Each row below holds a small network's activations on one input, seen along a few directions.
Each table varies a few parts of the input and shows all the possible inputs, shuffled.
Descriptions start from the smaller parts, as in this example, which fits no table here: one of 6 places along a line, together with either a single point or one of 9 places around a ring or (one of 2 separate values, together with one of 8 places around a ring).
Shared parts are said once, and a part with two or three values counts as separate values.

Other details of the inputs shift rows strongly along two fixed directions, in all tables alike. That doesn't count.

Rows:
row 1: [3.010, 7.507, 4.062, -0.252, 2.876, -7.355, 7.214, -4.988, 4.121, -4.759, 5.072, 7.227, -4.119]
row 2: [-0.554, -2.554, -1.029, -0.760, -0.116, 2.505, -1.344, 1.935, -0.400, 0.479, -2.461, -4.042, 0.602]
row 3: [-1.591, -1.440, 0.449, 3.568, -4.739, 0.808, -0.053, 3.360, -4.725, -3.386, 3.891, 1.984, 1.114]
row 4: [-1.124, -4.776, -0.843, 0.421, -3.293, 2.947, -0.614, 5.007, -2.566, -1.902, -0.772, -5.086, 0.874]
row 5: [0.852, 0.919, -1.272, -0.864, 4.363, -0.275, -0.349, -2.921, 2.337, 4.157, -1.889, 2.579, 2.386]
row 6: [2.028, 1.531, -2.416, -3.609, 7.807, -0.346, 0.321, -4.437, 4.336, 8.295, -3.807, 2.539, 2.646]
row 7: [2.846, 8.204, 5.135, -1.483, 2.508, -6.473, 5.072, -5.638, 4.467, -6.858, 2.840, 3.020, -7.132]
row 8: [-4.318, -3.110, -1.055, 2.879, -7.553, 2.048, -4.996, 2.595, -1.676, 1.569, 0.132, -4.499, -1.631]
row 9: [0.607, 1.749, 1.357, -0.942, 0.377, -0.678, 1.601, -0.289, 0.790, -2.298, 0.316, -1.371, -2.768]
row 10: [-1.272, -2.813, -1.988, -0.158, -1.004, 3.958, -3.599, 1.993, -1.533, 1.854, -3.354, -4.659, 1.625]
row 11: [2.815, 1.499, -1.561, -5.597, 7.317, -0.182, 0.000, -4.109, 5.525, 6.244, -5.792, -2.383, 0.008]
row 12: [-0.848, -2.025, -0.987, -0.378, -0.257, 2.733, -2.141, 1.525, -0.691, 0.542, -2.551, -3.811, 0.536]
row 13: [0.832, 0.513, 0.814, 0.329, 0.621, -1.760, 1.597, -0.575, -0.164, -1.134, 1.880, 3.358, 0.466]
row 14: [-0.891, -2.825, -1.797, -0.847, -1.001, 3.702, -3.832, 2.040, -2.094, 2.124, -3.275, -4.505, 1.435]
row 15: [1.939, 2.328, -2.359, -3.160, 6.998, -0.472, -1.573, -5.512, 3.788, 8.124, -4.205, 2.831, 2.953]
row 16: [-0.765, -5.593, -1.463, 1.148, -3.027, 2.019, -0.334, 5.061, -3.946, -0.039, 1.234, -0.284, 3.789]
row 17: [1.292, 5.009, 3.634, -0.382, 0.173, -3.562, 2.394, -2.735, 1.549, -5.823, 2.055, 1.030, -5.073]
row 18: [-0.500, 1.878, 2.957, 3.472, -3.628, -2.557, 3.006, 1.351, -2.787, -6.695, 6.070, 4.415, -1.767]
row 19: [0.145, 0.556, 2.922, 3.134, -3.532, -3.120, 4.313, 1.824, -1.535, -7.379, 5.964, 3.761, -1.085]
row 20: [0.508, 4.395, 3.626, 0.735, -1.379, -2.713, 2.849, -1.096, 0.275, -6.661, 3.154, 0.587, -5.240]
row 21: [-0.719, -2.257, 1.227, 0.971, -4.482, 0.972, 1.650, 4.644, -2.982, -5.190, 2.246, -3.237, -1.811]
row 22: [-2.020, -3.998, -1.580, 3.044, -3.527, 2.864, -2.382, 3.769, -4.326, -0.142, 0.908, 0.168, 3.772]
row 23: [0.578, 0.855, -2.090, -3.000, 3.923, 2.336, -2.476, -2.264, 2.070, 5.642, -5.008, -3.068, 0.477]
row 24: [1.921, 1.180, -2.367, -3.077, 7.771, -0.428, -0.061, -4.702, 4.855, 7.591, -4.169, 2.447, 3.067]
row 25: [-0.368, -2.859, -1.554, 0.489, 0.031, 1.777, -1.825, 1.565, -2.133, 2.431, -0.484, 0.921, 3.376]
row 26: [-4.403, -3.873, -1.823, 4.318, -7.227, 1.252, -4.436, 2.597, -2.555, 3.216, 2.004, 0.080, 1.500]
Each input here is: one of 2 separate values, together with either a single point or (one of 3 separate values, together with one of 4 places along a line).
Changing only the choice among 2 separate values turns row 26 into row 8. The same change can be made to row 5. Which row results?
> row 12
Change only the place on the line of 4 in row 12. List by row number the other rows that result.
> row 2, row 4, row 10
Change only the choice among 3 separate values in row 17. List by row number the other rows that result.
> row 12, row 20
Change only the choice among 2 separate values in row 15. List by row number the other rows that result.
> row 14
Start at row 1 and move only the place on the line of 4, one step at a time. The first step leads to row 6. Which rows follow, in order?
> row 18, row 3
